A small network was shown many inputs. Here are its activations along a few directions, one row for each input.
In each table, some parts of the input vary, and every possible input appears once, in random order.
A made-up example of a description, with smaller parts first: one of 8 places around a ring, together with either a single point or one of 9 places around a ring or (one of 3 separate values, together with one of 4 places along a line).
Shared parts are said once, and a part with two or three values counts as separate values.

Rows:
R1: 4.637; 0.513; -1.297; -0.953; -1.105; -2.249; -6.317; -2.849; 0.830; -2.173; 1.383; 4.123; 0.813; 1.768; -0.083; 1.084; -2.057
R2: 3.473; -3.152; 1.579; 0.286; -1.634; -3.289; -0.745; -0.952; 0.871; -1.295; -2.833; 3.192; -1.498; 3.221; -5.187; 3.551; -1.545
R3: -1.917; -0.184; 3.029; 0.186; 2.042; 0.479; 5.099; 2.121; -0.971; 0.426; -0.954; -4.687; 1.440; 0.071; -1.328; -4.401; -1.748
R4: 1.100; -4.183; 0.147; 2.283; -3.884; -3.105; -0.784; 0.077; 0.142; -0.354; -0.779; 4.500; -2.528; -1.405; -5.826; 4.627; 0.161
R5: -0.431; 1.696; 1.027; -1.158; 4.582; -0.439; 4.333; 0.852; -0.713; 0.291; 0.764; -4.720; -1.358; -0.618; 2.149; -4.989; -0.934
R6: -2.754; 1.077; -2.909; 3.109; -0.243; 3.769; -1.251; 1.877; -3.331; -0.909; 2.450; -2.660; 0.517; -3.401; 7.450; -5.581; 0.129
R7: 0.575; -0.610; 0.301; -3.954; -0.600; 3.396; -0.571; -3.960; 4.971; 4.001; -3.026; 4.183; 0.993; 1.829; -2.605; 7.148; 4.336
R8: 4.525; -1.251; 1.719; -1.090; 0.870; -4.844; -1.674; -2.029; 1.447; -1.129; 0.257; 4.048; -2.303; 2.480; -1.268; 3.482; -1.191
R9: -6.293; 5.604; -1.185; -3.255; 1.586; 4.697; 4.347; 3.682; 1.301; 2.711; -1.955; -5.944; 1.850; 2.333; 1.254; 2.687; 4.789
R10: 1.706; -1.969; -3.625; 1.020; -4.263; -1.603; -8.007; -1.767; -1.464; -0.323; 2.661; 5.447; 1.380; -2.299; 2.202; 2.469; -1.993
R11: -1.028; 2.651; -2.237; -0.290; 2.708; 1.751; 0.929; 0.661; -0.142; -1.983; 1.731; -3.546; 0.889; 0.187; 4.475; -7.814; -0.459
R12: -3.592; -0.191; 3.451; 3.815; -0.059; 1.435; 4.641; 2.287; -2.941; 0.737; 0.301; -3.935; -0.195; -4.166; -1.233; -2.264; 0.513
What is each input in this table made of?
> one of 2 separate values, together with either a single point or one of 5 places along a line
Changing only the choice among 2 separate values turns R9 into R7. The same change can be made to R6. Which row results?
> R10
Change only the place on the line of 5 in R5. List by row number the other rows that result.
> R3, R6, R11, R12

Rows:
R13: 1.890; 1.264; -0.210; -1.644; 2.375; 0.959; -1.122; -2.189; 1.033; -0.734; 1.020; -0.429; 1.659; 0.922; 2.625; -4.529; -1.321
R14: -0.494; 2.075; -4.575; 0.776; -0.164; 2.316; -3.853; 0.362; -1.322; -1.944; 2.315; -0.647; 0.823; -0.556; 6.724; -4.294; -0.145
R15: 0.311; 1.827; 0.151; -3.941; 2.541; 0.558; 1.763; -1.501; 3.226; 2.038; -1.027; 0.050; -0.671; 1.923; -0.533; 2.756; 2.518
R16: -0.795; -2.010; 2.430; 0.471; 0.571; 0.539; 4.554; 0.244; 1.127; 1.224; -2.345; -0.377; -1.785; -0.017; -3.243; 1.080; 1.693
R17: 0.908; 1.572; -0.128; -3.402; 1.837; -1.580; 0.931; 0.382; 1.827; -0.304; -1.310; -1.210; 0.625; 4.176; -1.361; 0.491; -0.785
R18: 5.983; -4.577; -1.150; 1.207; -4.602; -4.794; -8.022; -3.789; 0.497; -1.652; 0.839; 9.311; -1.213; 0.026; -2.878; 5.501; -2.387
R19: 0.417; -0.278; 2.997; 1.297; 0.735; -2.837; 3.520; 2.067; -0.741; -1.736; -1.368; -2.051; -1.694; 1.710; -3.970; -0.261; -1.141
R20: -2.825; 2.734; -1.009; -1.853; -0.830; 3.609; -0.845; 0.317; 1.144; 2.530; -0.861; -0.186; 1.733; 0.844; 1.684; 5.212; 3.736
R21: -4.231; -1.090; 0.281; 1.325; -3.031; 3.629; 1.847; 1.372; -0.351; 2.653; -1.754; -0.761; 1.639; -2.442; -2.946; 2.631; 2.452
R22: -2.108; -0.246; -1.730; 3.534; -1.043; -0.775; -0.704; 2.422; -3.959; -1.269; 3.454; -1.832; -0.276; -4.632; 3.245; -4.514; -1.848
R23: 0.943; -1.273; 2.943; 2.231; 1.611; -1.626; 1.931; 0.312; -2.482; -0.806; 1.036; -1.868; -0.841; -1.955; 0.653; -4.074; -2.772
What is each input in this table made of?
> either a single point or (one of 2 separate values, together with one of 5 places along a line)
Change only the place on the line of 5 in R15. List by row number the other rows that result.
> R13, R14, R17, R20

Rows:
R24: -2.669; 2.412; -0.922; -0.403; 0.687; 3.060; 1.573; 0.545; 0.164; 1.717; 0.626; -1.546; -0.052; -1.711; 2.687; -0.100; 3.459
R25: 2.018; -1.397; 3.032; -0.145; 0.716; -1.425; -0.139; -2.107; 0.482; 1.665; 0.548; 2.736; -0.322; -1.067; -1.125; 2.819; -0.605
R26: -1.349; 1.350; 0.183; 1.318; 2.599; 0.891; 2.726; 1.023; -1.178; -0.910; 1.762; -3.278; -2.029; -2.100; 2.802; -4.778; 0.196
R27: 1.079; -2.773; 1.801; 1.880; -2.158; -1.007; -0.857; -1.876; -0.983; 1.101; 0.631; 2.969; -0.718; -2.579; -1.162; 2.327; -0.775
R28: -0.260; -2.228; 1.260; 0.016; 0.316; -0.147; 4.197; -0.524; 2.246; 0.387; -3.751; 0.825; -2.188; 1.458; -5.152; 2.489; 2.423
R29: 2.560; 0.980; -2.188; -2.290; -0.411; -1.856; -2.905; -1.490; 1.706; -1.480; 0.028; 2.073; 0.241; 3.602; 0.036; 1.018; -1.155
R30: 0.702; -1.905; -1.722; 2.248; -3.669; -1.690; -4.038; 0.529; -1.632; -0.983; 0.376; 2.808; 0.166; -1.062; -2.028; 1.616; -1.486
R31: 2.260; -2.320; -2.186; 0.785; -1.804; 0.537; -3.661; -1.785; 1.313; -1.798; -0.124; 4.186; -0.485; 0.316; 0.722; 0.054; 0.509
R32: 3.447; -0.108; 1.313; -2.381; 2.281; -1.215; -1.115; -2.990; 1.839; 1.161; -0.226; 2.384; -0.855; 1.374; -0.044; 1.736; -0.101
R33: 3.068; 1.220; 0.478; -3.273; 1.325; -2.813; -1.652; -1.464; 1.200; -0.178; 0.192; 1.014; 0.349; 2.462; -1.145; 2.567; -1.228
R34: -3.783; 2.213; -0.016; -1.517; -0.280; 4.499; 0.562; 1.131; -0.150; 1.737; -1.260; -3.303; 4.319; 0.831; 0.446; -0.215; 0.578
R35: -1.519; 2.659; 0.012; 1.564; 1.876; -0.320; 1.984; 2.818; -2.163; -1.923; 0.966; -4.594; -0.702; -0.386; 2.712; -4.000; -1.185
R36: 1.548; -0.535; -3.219; 0.589; -2.598; -1.206; -4.235; 0.013; 0.476; -2.407; 0.372; 3.403; 0.522; 1.786; -0.679; 0.764; -1.019
R37: -0.810; -0.576; 1.425; 1.042; 2.591; 1.687; 3.689; 0.195; -0.909; -0.313; 0.763; -4.030; 1.083; -1.571; 1.092; -8.124; -1.382
R38: -3.242; 3.270; -1.169; -0.212; 0.178; 1.800; 0.539; 2.314; -1.151; 0.442; 0.453; -3.152; 1.185; 0.595; 2.332; 1.056; 2.199
R39: -3.017; 1.119; -0.108; -1.377; 0.201; 5.609; 1.547; -0.745; 1.571; 3.164; -1.025; -1.994; 3.297; -1.635; 0.822; -1.189; 1.959
R40: -1.134; 0.956; 1.579; 0.954; 1.888; 0.559; 3.041; 2.130; -2.305; -1.480; -0.110; -4.980; 2.136; 0.254; 1.008; -7.549; -2.898
R41: -0.239; -0.962; 1.630; -0.307; -1.203; -0.886; 3.419; 2.297; 1.710; -0.273; -3.324; -0.404; -1.792; 3.482; -5.937; 3.331; 1.195
R42: 0.190; -1.524; 1.265; 1.472; -2.745; -2.888; -2.251; -0.108; -1.452; 0.189; 0.702; 1.857; 0.297; -1.540; -2.331; 2.801; -1.539
R43: -2.560; 1.770; -1.478; 0.387; 1.075; -0.564; 1.685; 3.429; -1.624; -0.120; 0.788; -3.275; -1.167; -0.163; 3.168; -0.178; 0.524
R44: 1.659; -3.492; -0.989; 2.350; -3.107; 0.202; -2.873; -1.317; -1.005; -0.445; 0.146; 3.571; -0.756; -2.372; -0.699; 1.139; -0.365
R45: -2.331; 0.725; -1.264; 0.023; 1.758; 0.638; 2.602; 1.605; -0.678; 0.888; 1.295; -1.755; -2.468; -2.164; 3.349; -1.197; 1.784
R46: 2.990; -0.629; -1.152; -1.735; 0.551; -0.287; -2.631; -3.125; 2.558; -0.487; -0.528; 3.134; -0.876; 2.279; 1.297; 0.156; 0.329
R47: 1.391; -0.225; 2.437; -0.989; -0.067; -3.180; -1.206; -0.498; -0.034; 0.346; 0.700; 1.349; 0.815; -0.088; -2.171; 3.457; -1.417
What is each input in this table made of?
> one of 2 separate values, together with either a single point or one of 5 places along a line or one of 6 places around a ring
Change only the choice among 2 separate values in R26. List by row number the other rows that result.
> R35
Change only the choice among 2 separate values in R31. List by row number the other rows that result.
> R36
